These are the activations of a small neural network, seen along a few directions. Each row is one input.
Each table varies a few parts of the input and shows all the possible inputs, shuffled.
A made-up example of a description, with smaller parts first: ring(5) and (point or line(11) or (values(2) and line(6))).
Shared parts are said once, and a part with two or three values counts as separate values.
In the rows, zero is written as 128.

Other details of the inputs shift rows strongly along two fixed directions, in all tables alike. That doesn't count.

Rows:
r1: [ 70 191  26 127 160  81  60  92 108 126  61  61 184]
r2: [ 79  88  92 178 147 140  45 205 121 101 147  65 168]
r3: [194 212  66  71 120 120 188  63 115 144 111 170  78]
r4: [197  57 228 149 100 203 176 201 137 129 219 218  91]
r5: [126  82 124 149 114 132 121 178 164 113 198 110 129]
r6: [169 151 152  95 116 123 194  55 146 169 141 188  96]
r7: [132 156 150 108 119 121 127  69 104 137  72 136 134]
r8: [ 37  53 178 180 104  90  95 194 163  92 146  89 171]
r9: [ 82  94 202 176 152 142 111 199 124  91 135  58 190]
r10: [ 54 169 108 139 157  74  76  69 103 120  34  91 209]
r11: [130  70 188 161 153 177 104 184 129 128 144 154 144]
r12: [129  81 199 159 121 151 136 181 137  83 144 126 150]
r13: [111 146 139 131 121  94 157  68 148 154 112 146 131]
r14: [ 69  59 190 190 118 155  67 190 122  79 128  82 185]
r15: [138 145 130 124 145 148 139 173 118 113 147  64 124]
r16: [148  87 136 150 112 164 125 219 143  73 178  94 113]
r17: [174  32 228 132  68 182 196 185 158 125 208 189  50]
r18: [142  72 136 141 103 188  96 206 126  85 175 101 106]
r19: [166 171  82  70 109  91 193  64 131 166 119 160  51]
r20: [197 204  72  81 137 115 173  81 116 176 135 185  82]
r21: [ 61  82  99 192 118 102  88 179 164 100 161  61 156]
r22: [194 162 157  68 126 160 175  59  98 162  97 205  93]
r23: [ 56 156 107 146 154  50 105  74 150 139  95 101 209]
r24: [218  86 147 110 128 219 144 191 128 141 198 179  47]
r25: [ 71 189  26 127 167  78  59  95 102 131  66  69 183]
r26: [ 41 153 107 155 134  40 113  80 149 141  67  93 192]
r27: [201 195  87  54 108 142 157  55 101 154 100 145  57]
r28: [190 160 152  81 160 156 165  69 106 175  97 219  95]
r29: [ 60 163  48 143 134  43 105  98 147 134  88  67 160]
r30: [124  66 190 159 136 175 103 181 115 118 149 147 149]
r31: [ 71 190  44 128 147  82  63  86 103 116  61  48 172]
r32: [137 155  80 114 127  98 148  87 148 147 142 125 112]
r33: [189 163 154  69 135 154 170  64  94 166 100 208  99]
r34: [166 175  89  52 105  87 187  71 132 160 123 162  51]
r35: [141 120 170 142 113 143 160 128 126 111 132 167 137]
r36: [145  72 124 156 140 187  88 216 131 110 179 125 108]
Description of these inputs: values(2) and (line(4) or line(6) or line(8)).
The inputs of r31 and r14 match in every part but the values(2) part. If r3 is changed in the same way as r31 into r14, which row does it become?
> r35
Change only the line(4) part in r20. List by row number the other rows that result.
> r3, r15, r16
Change only the values(2) part in r6. List by row number the other rows that result.
> r32

Rows:
r37: [166  90 188 114  86 157 177 131 137 125 159 168  82]
r38: [148 187  59  92 141 109 125  69 114 163  90 146 115]
r39: [ 82 104 122 159 146 126  75 172 125 105 128  75 173]
r40: [ 69  92 153 169 141 113  77 165 127 101 107  97 191]
r41: [ 96 148 116 127 124  92 131  90 135 131  98 100 139]
r42: [149 167 130  93 123  99 179  63 124 158 102 176 109]
r43: [167 160 132  89 124 118 187  84 131 160 124 171  84]
r44: [163 176 134  95 139 139 154  80 104 147  92 151 113]
r45: [ 79  78 127 180 136 141  70 191 137 107 154  88 172]
r46: [103 156 116 120 156 104 110  96 114 138  81 112 152]
r47: [ 98  49 205 191 117 174  87 221 131  77 160 104 171]
r48: [125 112  96 150 127 125 108 163 143 115 151 113 132]
r49: [207  31 216 139  88 221 179 214 156 117 234 194  57]
r50: [137 101 150 139 128 156 127 141 129 139 147 149 116]
r51: [ 60 123  96 175 149  97  77 159 151 111 129  68 196]
r52: [153 125 140 105 100 141 158 124 136 127 153 130  93]
r53: [ 72  87 131 175 125 112  93 195 149  99 158  74 162]
r54: [ 59 186  70 147 170  70  71  91 102 117  56  57 208]
r55: [143 217  59  86 152 103 133  56  94 144  64 122 126]
r56: [185 122 170 100 117 162 168 101 121 158 145 204  88]
r57: [135 208  53  88 140  68 143  59 120 158  84 128 112]
r58: [118 108 116 140 106 126 116 158 138 102 150  94 113]
r59: [164 122 164 112 118 145 172 112 139 141 151 188 107]
r60: [194 122 130  89 119 176 154 139 115 131 156 164  62]
The inputs of r45 and r53 match in every part but one. If r38 is changed in the same way as r45 into r53, which row does it become?
> r57
What do these inputs look like to the network?
> line(4) and line(6)
A walk changes only the line(6) part. It starts at r44 and steps to r46. List the rest of the walk in order.
> r50, r49, r43, r41

Rows:
r61: [ 99 117 149 143 115 118 131 122 143 109 117 115 149]
r62: [102 100  95 154 116 123  87 167 132 112 137 120 134]
r63: [162 196 128  66 124 104 192  28 120 163  84 175  95]
r64: [ 99 177  69 130 156  93  97 116 108 122  78  86 160]
r65: [ 75 165  66 140 130  72  91 102 128 111  87  56 168]
r66: [172 120 112 125 118 148 141 137 143 146 170 156  88]
r67: [104 119 128 135 125 107 116 113 126 131 105 153 143]
r68: [166  97 134 108 124 183 121 156 124 128 156 126  90]
r69: [134 182  78  93 128  94 144  76 126 139  98 111 113]
r70: [100  99 109 163 128 129 100 182 145 112 160  95 142]
r71: [108  95 139 161 133 126 117 135 149 133 142 135 153]
r72: [215  93 212  88  99 184 210 136 134 144 184 212  48]
r73: [ 41 114  82 181 150  84  64 178 139 103 126  45 195]
r74: [ 74 173  61 129 153  66  98 102 128 130  90  75 161]
r75: [203 130 127  89 119 184 151 127 113 136 158 162  76]
r76: [132  90 182 146  91 148 145 145 133 107 152 130 120]
r77: [186 129 185  85 123 164 175 114 113 149 125 183  77]
r78: [134  93 121 146 125 152 122 177 146 122 178 124 110]
r79: [109  71 190 175 125 163 108 208 128  92 146 123 157]
r80: [146 185 125  95 146 112 132  47  99 160  75 153 149]
r81: [151 197 126  76 132  81 177  30 113 170  78 165 113]
r82: [155 186  88  82 143 123 143  84 100 154  90 133  89]
r83: [ 45  93 142 189 145  93  82 170 144 106 126  81 205]
r84: [144 153  98 126 145 137 114 132 111 118 124 122 137]
r85: [131  84 177 144 122 154 142 163 149 125 169 155 123]
r86: [143  93 140 136 103 153 134 183 141 110 178 116  97]
r87: [179  80 187 127 110 173 172 151 140 146 185 192  85]
r88: [110  96 126 156 105 137 110 179 144  91 159  86 128]
r89: [118 212  98  81 164  90 126  13 103 173  38 136 151]
r90: [103 101 167 172 142 142  97 168 119 100 124 117 183]
The inputs of r66 and r71 match in every part but one. If r86 is changed in the same way as r66 into r71, which row does it become?
> r81
What do these inputs look like to the network?
> values(2) and (point or ring(5) or line(9))
Change only the values(2) part in r74. List by row number the other rows that result.
> r72
Change only the ring(5) part in r79. List by row number the other rows that result.
> r77, r80, r89, r90

Rows:
r91: [101  48 178 184 130 165  87 212 137  96 166 116 158]
r92: [193 168 118  66 109 142 176  77 107 148 120 158  61]
r93: [195  91 146 111 111 193 151 167 134 140 190 181  62]
r94: [ 60 132 128 158 142  82 101 126 135 114  97  76 187]
r95: [165 103 146 119 107 175 139 165 124 111 162 129  87]
r96: [ 74 173  61 128 138  65  89  89 122 129  75  82 161]
r97: [171  72 148 128  96 180 141 179 137 120 189 155  72]
r98: [143 113 157 144 126 140 145 143 142 135 150 154 130]
r99: [ 85  80 147 165 122 126  99 158 138 110 133 117 158]
r100: [221 168 118  65 126 165 176  88 110 168 140 194  51]
r101: [ 88  99 160 166 135 140  89 166 123 101 124  93 177]
r102: [ 77 162 111 133 140  66 122  77 134 142  85 110 170]
r103: [132 159  86 125 143 106 128 115 134 140 127 127 132]
r104: [ 46 145  96 166 166  71  67 105 120 134  74  90 210]
r105: [ 90 131 145 152 143 106 122 139 135 111 107 100 167]
r106: [119  91 154 144 130 140 120 143 134 127 138 149 134]
r107: [161 171 135  91 141 131 152  73 105 159  96 167 120]
r108: [163  87 151 123  91 175 146 171 133 106 173 139  78]
r109: [125 148 142 132 145 116 143 117 127 133 115 138 149]
r110: [158 145 120 101 116 133 166 119 133 137 136 132  87]
r111: [ 82 194  52 119 147  55 115  66 131 142  74  85 157]
r112: [ 48  56 157 199 117 120  67 195 143  85 140  80 185]
r113: [ 91 209  38 111 160  50 118  46 130 155  71 103 157]
r114: [146 149 137 108 128 108 160  77 134 157 122 169 115]
r115: [158  63 170 157 109 190 135 228 144  98 211 125 107]
r116: [205 157 117  76 130 164 160 106 107 149 142 167  74]
r117: [149 111 135 128 120 147 142 170 136 111 161 115 108]
r118: [104 107 159 152 130 135 108 147 123 108 118 107 156]
r119: [144 145 143  99 112 125 157  85 121 136 105 158 112]
r120: [ 69  68 166 178 118 132  84 188 136  85 133  77 178]
r121: [179 192  92  71 139 130 154  67 100 151 100 146  96]
r122: [154 157  85  97 130 122 138  92 129 157 119 156  97]
What do these inputs look like to the network?
> values(2) and (ring(6) or ring(10))
The inputs of r102 and r111 match in every part but the values(2) part. If r105 is changed in the same way as r102 into r111, which row does it become?
> r117
Change only the values(2) part in r99. List by row number the other rows that result.
> r97
